These are the activations of a small network on made-up records, seen along a few directions, one row for each record.
Records have a field called Zogag. Each example row is followed by its value.
Other fields move the rows too, some of them a lot.
In the rows, 500 means zero.
Strong random noise was added to every row along 3 fixed directions; ignore it. To show where, here is one row again and again, with new noise each time:
[646 400 452 458 473 325 232 520 553 531 504 446 510 510 534 602 345 352
 519 501 597 440 496]
[635 483 552 607 567 469 394 486 462 633 562 509 388 567 610 537 593 557
 550 520 447 510 488]
[680 248 489 439 545 289 154 592 567 513 425 358 631 512 430 688 284 241
 531 495 663 397 498]
[402 579 361 429 463 503 472 468 539 500 462 586 487 483 504 432 410 519
 535 403 549 498 570]
[262 444 375 392 613 608 549 560 540 455 279 540 685 473 286 446 388 475
 578 311 614 472 635]

[652 398 621 574 485 464 504 496 492 478 592 363 519 472 532 568 573 453
 423 631 458 462 401] | z5
[474 704 414 502 431 482 499 410 502 547 575 658 338 502 700 414 524 647
 531 462 447 576 525] | z3
[217 624 354 342 313 557 732 438 581 307 474 585 608 392 391 361 380 482
 405 456 557 495 548] | z1
[456 670 441 553 534 591 585 431 457 604 535 636 319 535 618 415 639 696
 533 447 409 582 519] | z7
[280 589 326 374 486 564 534 491 563 454 379 612 537 458 423 413 388 527
 548 327 583 501 614] | z4
[541 551 352 366 366 331 298 488 582 458 496 540 494 474 592 524 282 407
 518 464 600 486 508] | z9
[380 541 526 559 668 662 633 527 435 578 402 591 500 549 492 430 651 684
 610 403 431 577 558] | z9
[306 438 612 517 591 703 831 534 456 398 407 447 701 470 352 419 643 578
 464 508 443 533 491] | z3
[410 620 417 496 523 571 545 454 501 531 457 641 455 503 558 434 527 646
 562 398 466 558 561] | z6
[306 512 381 284 307 467 635 504 592 260 448 493 721 394 368 447 286 366
 398 497 613 481 508] | z3
[297 653 400 381 304 594 761 419 518 306 518 566 577 399 478 332 420 555
 390 509 480 518 478] | z6
[228 584 460 421 441 671 803 483 514 340 431 489 612 399 347 333 524 550
 450 465 497 513 521] | z4
[671 583 605 627 415 491 600 414 444 548 710 440 321 528 693 484 701 605
 407 671 344 541 357] | z7
[648 411 694 653 526 524 619 487 426 548 644 422 466 547 541 549 714 532
 425 693 360 516 399] | z8
[512 467 697 668 580 640 757 507 407 539 580 468 515 553 480 473 730 593
 432 619 347 534 467] | z1
[549 413 611 639 732 564 512 541 430 657 452 502 458 579 499 561 678 606
 564 463 434 548 513] | z2
[326 518 391 433 574 602 546 512 529 481 357 591 565 456 385 453 457 540
 548 343 557 503 603] | z5
[349 888 412 496 250 598 845 312 483 421 694 632 287 412 675 230 645 724
 372 587 341 608 443] | z2
[492 740 366 457 350 443 459 405 525 523 598 651 319 501 725 407 465 616
 526 473 466 562 508] | z9
[696 625 684 685 395 516 667 426 399 571 766 479 293 555 691 459 780 607
 390 768 279 574 351] | z7
[720 427 591 549 423 348 437 474 515 486 642 343 471 492 608 588 519 412
 389 669 473 470 367] | z2
[602 519 445 410 259 337 443 428 580 376 633 405 492 401 581 517 370 355
 354 629 544 457 403] | z8
[524 492 540 530 454 506 582 483 484 476 583 497 506 511 480 525 555 512
 472 589 450 489 487] | z5
[381 654 471 459 304 578 736 400 512 400 612 526 447 437 568 355 552 579
 387 563 425 529 444] | z4
[310 389 523 529 781 694 619 585 475 539 278 529 632 510 294 497 606 578
 607 336 524 514 615] | z8
[445 540 474 494 536 537 502 511 498 508 429 568 521 474 488 466 509 554
 555 453 496 534 538] | z6
[791 364 663 667 609 355 266 515 460 675 600 442 375 572 649 660 598 483
 521 582 451 496 437] | z1

Which value of Zogag does each new row have?
[346 673 499 573 590 685 670 472 442 566 441 649 459 514 513 358 657 719
 582 425 400 589 584] | z6
[311 625 353 377 486 531 529 502 536 420 386 600 589 452 439 402 317 501
 532 368 585 510 616] | z3
[335 580 366 431 531 563 542 480 537 489 412 608 501 459 455 432 457 556
 535 362 547 518 595] | z8
[462 557 397 436 473 478 434 473 541 498 447 584 499 479 536 492 416 529
 537 411 535 527 543] | z6
[439 361 517 514 708 562 474 580 500 537 338 483 608 510 345 560 518 490
 577 388 555 490 575] | z8
[303 705 301 408 458 585 592 439 534 491 446 670 426 473 515 371 465 618
 529 362 515 547 584] | z7
[810 398 543 541 468 264 165 505 496 585 617 435 379 541 656 650 407 378
 495 590 530 455 416] | z4
[318 546 381 361 393 522 671 472 571 338 450 466 628 408 393 412 383 452
 403 465 565 484 508] | z2
[190 605 248 311 471 542 549 485 577 364 336 653 610 406 356 368 248 481
 522 287 642 474 650] | z1
